A small network was trained on made-up records. Each row is its average activation on records with the value named, seen along a few directions.
Values that are neighbours, or in one group, have similar rows; names and order tell nothing.
(in the rows, 500 means zero)
Random noise pushes rows far along 7 fixed directions. That doesn't count. These rows show it; they differ only by the noise:
[588 606 426 440 755 543 438 339 540 549 458 651 671 604 446 698 568]
[706 568 661 470 401 290 622 769 540 481 644 422 308 428 325 519 518]
[355 588 331 298 742 586 308 217 515 767 331 742 714 515 480 592 826]
[617 808 513 518 441 397 493 510 653 475 541 633 441 473 332 570 476]
[607 583 524 584 453 646 489 518 564 373 629 295 408 490 487 445 191]
[461 813 588 919  59 239 524 560 764 391 556 533 593 543 582 752 209]
[344 555 539 708 208 378 453 514 613 489 596 431 528 443 598 526 453]
[772 488 592 276 698 574 554 660 443 608 587 300 314 452 339 414 457]
[536 408 449 473 587 578 503 459 467 294 539 534 558 553 438 616 549]


Values of Lomo:
c12: [555 410 604 394 444 257 641 628 394 631 245 666 619 570 459 889 787]
c9: [241 352 412 603 502 579 442 373 500 395 434 642 701 600 687 526 607]
c5: [265 330 428 546 145 354 527 585 446 224 643 628 240 310 441 218 752]
c7: [388 479 448 600 387 675 497 442 566 133 585 439 420 526 553 355 422]
c14: [490 522 524 412 373 460 540 546 496 309 488 677 465 481 282 566 563]
c3: [405 294 434 430 451 487 593 621 406 286 394 571 522 589 536 502 578]
c2: [404 784 448 280 388 660 411 504 611 760 227 616 424 366 398 336 577]
c6: [435 406 471 525 305 387 544 521 430 494 407 505 466 456 525 436 478]
c10: [466 678 443 642  89 562 572 558 543 217 254 541 351 478 406 490 266]
c1: [496 544 491 598 734 631 417 291 489 617 414 507 620 556 625 600 335]
c11: [543 495 469 409 559 465 526 598 460 463 699 451 289 336 472 162 480]
c13: [505 405 450 509 548 530 506 383 418 457 531 502 402 452 478 378 531]
c4: [433 592 469 404 221 498 599 744 516 465 221 593 426 507 439 474 461]
c8: [555 454 491 353 369 600 580 631 387 159 405 642 393 447 220 574 569]
Lomo is arranged as a ring.
Going along Lomo from c9 by way of its neighbour c7, in what order are c14, c3, c1, c13 met?
> c14, c1, c13, c3
Name the neighbours of c5, in listed order.
> c6, c11

Values of Geko:
p11: [499 483 558 443 468 775 478 432 476 350 500 307 508 609 476 570 236]
p1: [905 740 583 524 620 480 576 587 508 403 827 340  17 367 288  83 309]
p2: [452 639 534 375 538 348 518 551 574 494 561 779 415 377 349 357 888]
p8: [577 589 615 229 333 793 502 596 566 699 172 233 383 501 468 637 220]
p6: [297 429 527 915 463 301 407 279 494 645 745 397 635 422 834 404 570]
p3: [529 166 530 510 482 299 641 617 380 520 615 380 384 457 536 357 710]
p9: [638 406 559 673 712 317 560 555 544 558 540 480 799 758 736 699 330]
p4: [281 404 457 635 365 374 395 407 550 476 819 520 578 422 603 463 707]
p5: [402 526 227 322 683 780 342 191 472 493 237 775 723 625 475 736 456]
p12: [553 637 434  67 375 493 553 729 463 747 257 538 167 314 272 138 648]
p7: [595 769 740 818 233  42 549 708 601 734 581 494 419 356 483 574 401]
p14: [408 613 577 388 309 624 351 551 582 864 613 221 285 291 452 142 411]
p15: [386 554 576 734 512 506 477 474 566 540 389 488 723 596 729 680 434]
p10: [574 634 529 401 367 622 517 650 466 801 297 188 385 412 473 500 132]
p13: [723 654 499 272 777 539 584 647 532 567 354 658 472 586 329 521 501]
Geko is arranged as a line.
Name the neighbours of p12, in listed order.
> p3, p9
Name the neighbours of p4, in listed order.
> p5, p14
Name the neighbours of p15, in listed order.
> p2
Name the neighbours of p6, in listed order.
> p1, p7
